A small network was shown many inputs. Here are its activations along a few directions, one row for each input.
Each table varies a few parts of the input and shows all the possible inputs, shuffled.
A made-up example of a description, with smaller parts first: one of 5 places around a ring, together with either a single point or one of 11 places along a line or (one of 3 separate values, together with one of 6 places along a line).
Shared parts are said once, and a part with two or three values counts as separate values.

A family of inputs:
row 1: 14.3, -26.9, 15.6, -7.1, -40.2, 71.8, -23.1, 49.7, 53.5, 3.9, 12.6
row 2: 7.2, 5.2, 30.3, 12.8, -54.0, -8.0, 5.2, -10.8, -23.7, -8.2, -9.5
row 3: -6.7, -19.0, 12.5, 0.4, -42.1, -17.2, 16.4, -33.8, -19.0, 14.9, 3.0
row 4: -12.7, -15.5, -36.6, 37.2, -16.9, 12.2, 8.5, -8.9, 1.8, -20.6, -7.6
row 5: -18.5, -6.6, -22.0, -18.9, 45.9, -26.2, 13.2, -20.3, 4.4, 9.9, 7.5
row 6: 0.4, 6.0, 0.6, 38.1, -31.0, 14.3, -3.0, 6.9, -23.4, -21.6, -21.3
row 7: 1.6, 6.2, 14.0, -28.0, 25.0, -48.1, 9.4, -20.4, -8.8, 24.5, 8.5
row 8: 21.3, 3.6, 17.7, -39.7, 26.8, 46.9, -39.0, 49.5, 51.6, 11.4, 20.0
row 9: -6.5, 4.3, -31.4, 10.7, 52.3, -8.0, 1.2, 1.7, -6.9, -7.8, 4.7
row 10: -26.1, -28.4, -22.4, 11.7, -11.4, 10.3, 27.3, -34.9, 2.7, 1.1, -8.5
row 11: 15.9, 35.1, 25.9, -20.4, 12.4, -36.4, -4.4, 5.4, -12.6, 4.2, -3.3
row 12: 9.7, 36.1, -4.2, 3.1, 33.2, -11.5, -11.6, 16.0, -19.6, -11.8, -6.1
Q: Changing only one part turns row 5 into row 10. The same change can be made to row 12. Which row results?
A: row 6
Q: What is each input in this table made of?
A: one of 2 separate values, together with either a single point or one of 5 places around a ring
Q: Which other rows does row 2 become when the choice among 2 separate values takes its other values? List them by row number.
A: row 11

A family of inputs:
row 13: -15.4, 3.6, -25.9, 28.0, -6.7, 1.1, 1.2, -11.4, -18.2, -16.6, -10.6
row 14: -1.3, -20.9, -9.4, -3.3, 14.8, 26.5, -12.4, 13.9, 13.7, 5.2, 9.0
row 15: -14.8, -5.3, -11.3, 13.0, -4.1, 11.8, 16.0, -10.6, -16.7, -15.1, -22.2
row 16: 7.5, 8.0, 14.1, -25.8, -10.6, -1.5, -17.7, 12.0, 16.4, -0.1, 12.2
row 17: 3.4, -10.4, 11.4, 2.4, -28.6, -23.3, 10.6, -23.2, -10.5, 11.0, 6.7
row 18: 6.6, -2.3, -11.4, 14.8, 11.6, 30.7, -3.1, 21.7, 16.7, -14.6, 0.3
row 19: 3.5, 5.7, 0.5, 12.0, -27.7, -29.9, -1.8, -18.8, -21.7, 3.2, 12.0
row 20: 22.4, 11.7, 17.4, -0.7, -2.9, 10.9, -9.6, 21.9, 5.9, -4.1, 0.9
row 21: -10.7, 11.9, -26.6, -9.0, 78.2, -42.7, 18.5, -20.9, -18.7, 4.3, -4.9
row 22: -6.8, -8.7, -8.2, -12.6, 11.6, 30.8, -3.3, 8.3, 31.6, 8.3, 4.6
row 23: -11.7, -2.9, -10.0, -7.1, 3.4, 16.0, -9.3, 14.6, 34.1, -5.3, 9.5
row 24: 9.7, 5.3, 19.7, -27.3, -2.8, 11.5, -10.3, 9.3, 20.4, 18.6, 3.8
row 25: 11.9, -3.3, 23.2, -13.8, 0.3, 5.4, -17.6, 18.5, 8.4, 20.9, 6.1
row 26: -12.5, -26.1, -16.7, 17.0, -17.1, -8.2, 16.2, -22.9, 2.3, 1.5, 1.1
row 27: 16.4, 16.0, 13.9, -13.2, -7.0, 4.2, -18.6, 13.5, 13.7, -8.7, 6.0
row 28: -15.9, -17.9, -5.5, 8.1, -9.7, 7.1, 24.9, -19.3, -4.0, -2.6, -13.2
row 29: -2.8, 8.7, 21.1, -0.2, -17.9, -6.1, 10.7, -7.2, -26.9, -5.3, -17.2
row 30: 7.5, 23.0, -1.1, -27.2, 61.9, -58.2, 10.3, -24.1, -35.2, 8.3, -2.8
row 31: -2.6, 5.4, -10.6, 6.4, 7.4, 22.0, -10.2, 16.9, 31.0, -14.1, 2.8
row 32: -3.8, 18.1, 7.4, 14.6, -20.3, -16.6, -4.0, -8.9, -28.5, -7.3, -3.9
row 33: 6.2, -12.0, -11.5, 6.1, 9.9, 27.4, -4.5, 23.2, 7.2, -1.8, 2.8
row 34: -4.2, -3.2, 26.5, -4.4, -23.0, -10.3, 19.7, -15.9, -14.3, 6.6, -8.7
row 35: -11.7, -9.7, -28.1, 26.8, -16.3, -14.9, 3.8, -18.1, -9.0, -6.2, 5.2
row 36: 19.1, 5.2, 21.2, -4.5, -4.5, 6.2, -9.6, 28.0, 2.3, 13.9, 0.5
Q: Changing only one part turns row 18 into row 20. The same change can be made to row 28. Which row results?
A: row 34
Q: What is each input in this table made of?
A: one of 2 separate values, together with either a single point or one of 5 places around a ring or one of 6 places around a ring

A family of inputs:
row 37: 21.7, 17.2, 27.8, -49.5, 27.8, 21.7, -25.2, 32.5, 67.7, 18.1, 21.7
row 38: 20.3, 5.8, 43.6, -29.3, -38.2, 13.9, -51.2, 44.0, 6.4, 27.4, 16.7
row 39: 4.3, 17.2, -13.2, 46.8, 80.7, -36.9, 36.1, -9.4, -13.8, 8.6, -9.2
row 40: -1.9, -0.5, 37.8, -10.6, -76.9, 41.4, -7.1, 41.0, 5.1, -19.9, -12.9
row 41: -32.1, -28.8, -26.5, 42.2, -20.5, -29.2, 45.6, -66.3, -13.4, 20.2, -9.2
row 42: -1.6, -9.0, -51.2, 4.0, -9.1, 69.6, -29.6, 32.1, 32.7, -38.5, 11.7
row 43: -15.7, -67.5, -10.6, -4.9, -50.4, 58.5, 0.1, 6.8, 27.8, -5.1, 14.3
row 44: -19.5, 15.6, 21.2, -7.5, -37.6, -26.2, 20.7, -47.4, -71.5, -18.8, -32.0
row 45: 24.4, -2.7, -9.8, -0.5, 48.5, 56.7, -18.0, 50.6, 35.9, 5.4, -9.0
row 46: 30.3, 27.3, 28.8, 5.9, -8.1, -72.9, 2.5, -30.6, -53.5, 24.2, 11.7
row 47: 2.9, 14.0, 3.2, -51.7, 58.1, -68.4, 17.0, -22.8, -11.6, 6.8, 0.9
row 48: -33.0, 11.3, -51.2, 55.2, 25.7, -28.2, 9.0, -30.4, -11.8, -28.3, -4.8
Q: What is each input in this table made of?
A: one of 2 separate values, together with one of 6 places around a ring
Q: Changing only the choice among 2 separate values turns row 48 into row 42. The same change can be made to row 41. Which row results?
A: row 43
Q: Which other rows does row 40 become when the choice among 2 separate values takes its other values? List them by row number.
A: row 44
Q: Which other rows does row 47 become when the choice among 2 separate values takes its other values? List them by row number.
A: row 37
